A small network was shown many inputs. Here are its activations along a few directions, one row for each input.
Each table varies a few parts of the input and shows all the possible inputs, shuffled.
Descriptions start from the smaller parts, as in this example, which fits no table here: line(6) and (point or line(11) or (values(3) and ring(5))).
Shared parts are said once, and a part with two or three values counts as separate values.

Rows:
r1: [  7  36  64  46  21 -14  -3 -40  32 -83 -38  44 -20 -48 -56 -27  42 -30
 -30]
r2: [ 37 -27  84  48 -30 -89  73  34  42 -50 -49 -65 -35  30  10 -19 -35 -31
  57]
r3: [ 77  64  89  -7 -13 -14  57   1  32 -87 -24  25  71 -20 -11  52 -22 -80
  32]
r4: [ 49 -14  71  70  -6 -56  66  11  34 -67 -28 -17 -33  31  10 -31 -15   5
  45]
r5: [-67 -10 -64 -41  22  54 -95 -43 -34  51  32  48   9 -28 -32  12  25  52
 -72]
r6: [-13 -41 -64 -12 -24  14  -6  42 -39  68  41 -36 -19  51  47  -1 -27  50
  23]
r7: [-17 -27 -83 -22  -1  15 -24  12 -32  88  37 -18   8  29  29 -12   9  42
   0]
r8: [-22 -61 -59 -41 -46 -12   4  67 -35  95  18 -83 -25  45  60  13 -46  20
  34]
r9: [ -2  28  47  37  30 -10  26 -28  37 -62 -35  14 -18 -12 -17 -24  17 -26
   2]
r10: [-55   0 -77 -46  18  61 -35   2 -36  72  31 -17  -6   5  26  -2   5  30
 -30]
r11: [ 45   0  47  65  16 -53  48 -16  49 -58 -26   7  -7   6 -10 -36  22 -15
  24]
r12: [-53   2 -78 -48  16  60 -72  -7 -36  67  25  20  -7 -29 -16   4  20  33
 -50]
r13: [ 18  34 -48 -97 -30  62 -12  39 -48  62  47   4  90  -2  30  90 -41 -34
  12]
r14: [ -6  18  74  48  27 -17 -26 -73  36 -96 -31  72  -7 -59 -69 -20  45 -15
 -47]
Q: Changing only one part turns r14 into r5. The same change can be made to r3. Which row results?
A: r13
Q: Describe the family of inputs behind these rows.
A: values(2) and (point or line(6))
Q: Which other rows does r9 become when the line(6) part takes its other values? List them by row number.
A: r1, r2, r4, r11, r14

Rows:
r15: [ 55  -8  84  67 -11 -67  40  -6  38 -79 -32   4 -18   5 -25 -23  -2  -4
  21]
r16: [ 45  40  54  56  28 -13  -1 -61  34 -92 -11  88  29 -35 -53 -14  44 -10
 -15]
r17: [ -9   2 -92 -42  16  39  -8  17 -23  88  30 -19  17  24  39  -2   6  25
   4]
r18: [ -6 -11 -16 -28 -24  13  -8  35 -22  24   7 -16  -9   5  13  24 -31   7
  10]
r19: [  8   8  37   1  -9  -7  31   1   8 -32 -11 -12   8  11  16  12 -19 -25
  19]
r20: [-31 -58 -81 -36 -23   1 -51  14 -39  91  43 -17   8  21  19  10  -4  46
 -13]
r21: [ 18  -6  45  14  -9 -22  26   7  18 -40 -16  -5  -5  12   3  13 -28  -5
  21]
r22: [ -3 -29  38  -1 -25 -43  -9  -7  12 -15 -17  -3   6 -10 -19  18 -12 -16
   2]
r23: [-10 -17  -6 -35 -34   0 -22  30 -27  31   4 -20  -3  -4  -3  24 -28   7
  -5]
r24: [-15  -6 -91 -32   8  42 -11  23 -34  89  44 -20  13  37  42  -1  -3  34
  10]
r25: [-23   7 -85 -36  20  66 -66 -28 -42  58  59  55  40  -6  -5  15  30  52
 -44]
r26: [-14   4 -20 -37 -24  28  -4  30 -30  29  14 -26   2   2  27  25 -22 -14
   5]
r27: [-23 -24 -88 -31  -6  42 -16  19 -46  87  54 -22   8  40  55   3  -8  43
   6]
r28: [-19 -44 -73 -30 -16  14 -35  22 -44  86  44 -18   4  33  24   3 -13  63
  -4]
r29: [-77 -16 -88 -22  26  50 -56 -11 -30  73  19  -9 -40   3   9 -29  24  53
 -43]
r30: [ 13 -13  53   6 -18 -35  10   1  13 -32 -19  -9   1   3 -13  14 -25  -3
   7]
r31: [-51   9  37  13  30  -1 -12 -35  25 -37 -38   0 -42 -31 -31 -24  16 -14
 -35]
r32: [  6  32  27  -3  21  23 -29 -52   9 -46   6  73  47 -38 -41  22  22  -9
 -36]
r33: [ -8  22 -26 -38  -9  28   2  32 -17  31   7 -24   7   0  16  20 -16 -23
   9]
r34: [ 55  -4  74  75  -4 -53  57  -1  43 -86 -25   7 -24  13  -8 -24  -1 -12
  37]
r35: [ 14  29  28  -4  18  -7  36  -6  28 -25 -24 -15  21  -5   6   5  -4 -40
  15]
r36: [ 49  15  69  62   1 -40  63  -5  34 -78 -27   4 -10  13   6 -26   8 -26
  34]
r37: [ 53  35  59  57  24 -38  72 -13  54 -70 -37   0   5  -3  -4 -33  24 -45
  29]
r38: [-13  29 -24 -41   8  55 -56 -22 -28  11  23  56  35 -44 -32  34  17  -2
 -48]
r39: [ -6  27 -28 -45  -1  27   5  26  -8  34  -1 -24  11 -13  15  18  -7 -32
   5]
r40: [-10  11  69  74  36 -33  17 -43  50 -87 -52  14 -60 -28 -40 -68  43 -13
 -17]
r41: [-18 -40 -84 -21  -4  31 -20  25 -41  84  49 -15  -2  42  41   3 -18  63
  10]
r42: [-69  10 -22 -29  12  34 -43  -3 -13  23 -19 -12 -48 -38 -21  -9  13  -6
 -45]
r43: [ 14  24  32   2   7  -7  36   3  20 -28 -17 -12  14   9   6   8 -13 -32
  21]
r44: [ 54  32  63  63  14 -39  69  -4  45 -75 -31   2  -3  10  -4 -29  14 -36
  35]
r45: [ 42 -24  71  60 -15 -78  22 -11  38 -60 -36  14 -14  -7 -31 -19  11 -12
  19]
r46: [-25 -36 -18 -39 -41 -11 -38  22 -25  42   9 -19   1 -16  -7  29 -17 -10
 -14]
Q: Changing only one part turns r45 into r22. The same change can be made to r16. Which row results?
A: r32
Q: Describe the family of inputs behind these rows.
A: line(4) and (values(2) or line(6))
Q: Which other rows does r18 become when the line(6) part takes its other values? List them by row number.
A: r23, r26, r33, r39, r46
Q: Which other rows does r15 become when the line(6) part takes its other values? List them by row number.
A: r34, r36, r37, r44, r45
Q: Which other rows does r29 become when the line(4) part takes its other values? List them by row number.
A: r31, r40, r42

Rows:
r47: [ 39 -19  69  46  11 -56  56 -29  43 -61 -18  -8  20  28  12 -19  -4   0
  27]
r48: [  8 -13  66  33 -21 -53  33   8  26 -45 -36 -25 -24  25  -6   1 -36 -14
  31]
r49: [ -7  36 -25  15  43  15  59   9  28  13 -20 -49 -24  21  40 -46  20 -27
  28]
r50: [ -8  41  44   0   7   4 -25 -31   8 -46 -14  30  18 -51 -61   3  26 -36
 -44]
r51: [-29  -4 -32  18  17  33 -35 -33 -17   3  27  34 -16   0   1 -30  31  30
 -20]
r52: [ 61 -27  25  67 -13 -53  44  16  21 -32 -11  -6 -26   5   4 -42  19   3
  27]
r53: [ 21  52  26  21  24  12  -8 -40  11 -47   7  51  39 -30 -46  -9  38 -19
 -30]
r54: [  6  13   6 -52 -40  24  16  42 -24   7   9 -19  30  -2  29  58 -51 -38
  30]
r55: [ 35  25 -11 -31 -21  30  33  33 -20   4  29   3  52  17  43  45 -37 -24
  43]
r56: [-44   6   9  -7  22  47 -34 -13  -8 -27  -7  19 -46 -24 -21   2 -10  34
 -46]
r57: [-61 -17 -13  -4   1  24 -54 -21 -22   3   6  13 -37 -21 -14 -17  14  13
 -36]
r58: [-29 -26 -65  -3  -4  21 -25 -10 -33  55  43   4   0  25  30  -9  23  38
 -16]
r59: [-59 -37 -47 -25 -21  13 -43   3 -38  56  22 -17 -19   5  17   4   7  20
 -30]
r60: [ 47  -8  28  58  -9 -42  43  27  19 -37 -10  -2 -25  33   3 -24  -3   6
  47]
r61: [-35  24  -7  -7  28   5  42  21  25  13 -40 -68 -44   1  27 -34   4 -47
  13]
r62: [-53 -38 -41 -24  15   4 -57 -16  -4  53   4  13  -9 -22 -28   3   6  26
 -32]
r63: [ 12 -26  87  24  -8 -67  36 -22  40 -59 -37 -29  -5   5  -1  -6 -20 -16
  14]
r64: [-22 -25 -60  -2  31  13 -40 -27  -1  52  24  33  10  -1 -13 -10  21  44
 -17]
r65: [ 20 -15  48  36 -29 -52  25  34  17 -34 -28 -24 -46  10 -10  -9 -20 -12
  35]
r66: [ -5 -17 -48 -66 -31   7 -22  46 -29  76  15 -42  10  12  15  25 -29  13
   0]
r67: [ 45  51  34   3  21   8   7 -39  33 -61  -8  71  60 -40 -27  32  28 -56
  -7]
r68: [ 15  37  49 -18   4   1  -9 -29  28 -60 -27  49  39 -60 -42  45  14 -71
 -20]
r69: [ 25   5 -29 -31 -14  32  19  35 -37  49  37 -18  35  33  43  32 -30   7
  25]
r70: [ 33 -35  46  44 -33 -65  24  24  19 -30 -30 -27 -47 -18 -10 -26   2 -16
  16]
r71: [ -3  -6 -13 -52 -33  26   2  45 -40  52  18 -39  15  15  30  45 -45  -8
  13]
r72: [ -5 -24 -79 -24  -2  10 -24  10 -24  72  38 -13  24  28  26   6   0  40
   4]
r73: [-24  31  20  -9  19  11 -36 -34   1 -20 -31  35  -7 -49 -48  -9  31  -5
 -44]
r74: [-13  18  -9  14  37  54 -15 -24  -4 -28  14  37 -25  -3  -5 -10   5  50
 -29]
r75: [  7  44   3  11  34  19 -20 -44   5 -20 -12  56  15 -30 -33 -21  45  11
 -30]
r76: [ 25  -6 -66 -43 -12  14  -5  34 -26  73  35 -22  29  31  29  12 -15  30
  13]
r77: [-34 -35 -61 -47 -20   3 -41  22 -28  74  17 -32   6   8  12  20 -15  21
  -9]
r78: [ 34  -5  48  53  -2 -43  52   2  29 -47 -18  -4  -2  48   7 -13 -18   2
  43]
Q: Changing only one part turns r54 into r55. The same change can be made to r73. Which row results?
A: r75
Q: Describe the family of inputs behind these rows.
A: values(2) and (point or line(4) or line(11))
Q: Which other rows does r52 become when the values(2) part takes its other values? List them by row number.
A: r70
